Each row below holds a small network's activations on one record, seen along a few directions.
Records have a field called Pib. Each example row is followed by its value.
Records without Pib are marked absent.
Other fields move the rows too, some of them a lot.
In the rows, 500 means zero.
Strong random noise was added to every row along 16 fixed directions; ignore it. To show where, here is one row again and again, with new noise each time:
[715 580 294 709 461 555 385 449 443 440 499 508 387 540 525 668 311 517
 566 599 458 462 540 527 449 437 679 486 484 516 636]
[670 396 508 659 349 664 366 485 624 524 652 547 405 340 637 292 519 531
 435 347 652 517 854 627 550 337 403 349 424 777 251]
[435 471 463 291 698 609 332 536 445 510 559 360 632 527 477 220 549 380
 499 348 703 463 524 554 641 512 303 574 410 480 433]
[789 488 196 419 569 624 315 539 416 412 485 294 507 425 544 591 389 396
 582 367 511 509 320 402 592 523 477 675 461 706 482]
[382 617 653 561 553 408 466 498 571 621 473 479 654 588 384 576 559 483
 415 627 474 415 472 677 689 353 530 376 630 499 663]
[492 469 545 587 397 543 477 411 459 723 544 402 462 681 450 535 625 511
 274 553 702 489 582 562 555 610 491 296 414 408 518]
[558 619 655 542 449 509 383 689 629 569 545 622 558 642 446 509 461 442
 676 360 532 324 546 413 486 371 382 506 607 518 499]
[353 288 602 378 531 484 464 555 460 594 603 521 524 608 438 272 406 303
 378 784 574 585 528 589 406 554 541 524 577 476 293]
[409 492 420 405 621 556 760 523 518 240 580 381 659 312 693 354 342 582
 567 507 336 609 482 433 471 495 452 541 305 706 318]
[338 502 358 696 521 629 577 473 289 491 493 351 510 553 716 433 531 611
 395 424 610 463 484 502 537 504 506 506 342 285 524]
[530 669 532 372 595 538 518 515 489 406 352 535 575 379 496 427 550 568
 674 190 467 467 347 442 488 437 409 624 551 539 457]
[399 411 582 560 362 517 366 572 569 495 531 526 511 623 371 492 521 494
 530 474 630 528 366 671 620 433 440 493 634 675 449]
[502 465 548 456 528 427 526 617 391 495 547 556 583 478 472 422 594 482
 453 486 406 497 566 367 530 511 387 565 488 419 485]
[592 667 392 491 554 636 497 380 396 513 352 471 454 389 563 528 470 461
 514 457 494 488 472 562 562 433 593 532 531 536 506]
[591 451 658 676 464 439 486 649 542 536 671 382 709 546 545 424 386 645
 503 391 485 447 502 523 488 389 466 528 494 494 347]
[670 333 243 628 519 579 263 505 378 657 505 453 335 452 664 606 555 268
 293 632 546 463 584 456 532 458 581 489 503 495 521]
[615 618 616 412 505 539 500 453 365 652 495 457 433 559 501 541 470 423
 527 351 592 365 563 436 523 589 540 660 552 205 428]
[440 612 566 629 515 594 531 414 511 478 497 447 532 335 660 457 574 617
 491 272 553 423 619 684 727 313 464 480 472 517 451]

[714 591 441 600 474 381 254 425 615 540 430 553 432 541 301 443 563 610
 473 438 570 407 680 532 400 434 569 326 588 458 812]  h16
[660 494 481 558 422 492 396 454 448 621 379 522 453 587 380 359 525 589
 432 465 609 552 444 474 223 562 582 416 553 437 509]  h1
[393 521 411 543 569 614 480 552 376 520 452 395 617 374 655 517 705 444
 424 362 497 471 432 534 816 374 343 545 441 560 516]  h15
[436 582 431 694 616 680 459 645 443 476 482 699 653 508 633 513 458 412
 633 670 353 533 493 590 506 264 426 389 336 629 442]  h4
[492 298 323 441 468 537 516 592 366 318 566 610 421 323 580 391 579 414
 474 564 379 654 588 365 536 554 376 591 387 638 397]  h3
[546 462 568 311 689 485 680 378 601 381 533 384 555 367 649 525 370 588
 660 339 434 602 403 487 292 677 509 564 255 483 231]  absent
[719 313 514 505 258 473 441 594 456 494 644 547 329 563 403 599 507 517
 491 422 575 543 455 338 456 641 447 635 551 541 359]  h5
[252 207 476 506 439 480 358 673 637 405 610 647 371 618 576 702 721 357
 623 401 580 500 399 423 580 591 238 502 362 583 468]  h9
[510 418 403 503 440 533 540 302 408 397 468 478 389 306 483 500 501 546
 380 618 482 675 533 716 615 509 643 507 525 640 443]  h11
[498 510 410 615 390 532 608 538 600 323 569 415 480 434 658 534 356 635
 592 412 449 467 514 428 492 444 532 518 474 659 503]  h12
[424 434 525 578 452 622 382 553 601 604 441 649 360 550 636 721 638 358
 606 382 613 437 378 524 514 446 407 471 493 570 384]  h13
[627 577 495 487 495 494 393 508 421 532 445 709 435 390 428 282 639 512
 447 421 491 446 738 428 443 404 448 489 592 417 579]  h10
[770 577 581 621 518 327 408 627 326 379 465 822 573 404 333 539 476 592
 701 492 165 539 577 464 402 394 526 670 563 351 543]  h14
[596 407 525 325 553 503 272 483 500 564 582 589 396 578 378 443 507 295
 556 525 619 485 683 518 487 608 445 530 460 401 461]  h8
[402 523 489 670 385 586 433 616 527 423 584 594 560 588 450 280 394 512
 541 620 543 500 674 637 595 310 451 412 548 676 517]  h7
[455 406 557 344 490 370 493 479 535 394 637 537 449 648 300 532 597 574
 546 421 610 528 522 410 476 733 349 498 351 385 567]  h6
[394 617 466 446 544 545 541 326 449 539 397 468 439 519 454 628 552 419
 462 626 527 507 494 651 655 546 581 446 479 437 622]  h2

Here are new rows. What is Pib for each?
[503 503 532 555 408 503 188 389 517 536 552 608 295 704 249 511 571 503
 532 426 801 410 606 719 614 520 496 458 572 347 700]  h3
[348 653 627 488 484 566 808 459 426 489 345 577 615 406 529 470 453 557
 524 647 323 644 331 592 479 446 580 469 533 611 337]  h3
[388 408 466 456 546 464 511 349 552 546 483 407 479 433 507 292 592 516
 254 623 594 559 633 605 469 522 556 318 480 529 555]  h1
[662 440 536 284 671 542 483 466 421 475 604 505 521 448 509 545 380 379
 631 496 458 572 463 496 418 642 491 654 320 425 238]  h4
[482 377 234 425 444 490 554 336 389 362 454 560 172 464 528 434 555 552
 395 525 599 562 604 324 284 733 593 516 425 344 613]  h13
[493 529 562 590 357 480 582 576 555 555 364 674 481 548 441 544 520 528
 519 618 400 567 376 440 300 457 550 382 624 644 464]  h16
[502 469 750 504 519 359 564 374 365 505 504 530 570 468 384 665 684 719
 536 316 460 599 367 679 585 627 468 574 379 263 405]  h12
[508 657 627 288 569 440 455 506 533 285 571 722 489 412 277 485 507 498
 741 378 440 428 602 572 727 418 364 677 593 524 582]  h10
[498 570 601 404 586 478 585 516 485 583 614 267 748 546 475 239 628 642
 353 314 610 433 675 395 589 582 283 394 303 376 535]  h1
[399 325 339 432 639 454 426 730 415 434 569 252 805 606 451 178 436 515
 394 571 535 569 290 394 448 513 395 580 480 558 508]  h11
[484 457 555 248 615 399 472 478 562 430 602 587 547 618 266 414 516 431
 549 638 499 578 637 475 420 710 387 404 324 465 544]  h14
[761 668 362 606 493 373 457 578 402 515 304 471 733 472 234 585 514 631
 397 672 242 598 219 461 518 357 586 441 685 724 758]  h2
[630 644 604 431 518 575 418 556 579 649 442 568 489 386 564 518 450 255
 568 470 448 355 654 511 617 330 524 571 694 567 413]  h14
[372 609 375 713 491 667 496 505 364 416 323 575 415 399 719 411 503 587
 586 309 536 434 409 544 453 292 555 619 583 400 501]  h2
[518 384 414 469 405 529 424 438 411 596 506 388 266 339 650 534 706 385
 304 295 644 390 660 441 779 536 475 650 598 392 501]  h9
[581 526 469 496 433 442 396 625 454 419 585 441 563 579 356 436 454 535
 570 410 512 435 530 428 640 500 419 630 561 468 632]  h3
[560 543 546 445 510 603 646 313 490 702 455 513 383 381 657 710 645 338
 363 597 465 536 675 516 580 600 527 319 321 521 355]  h7
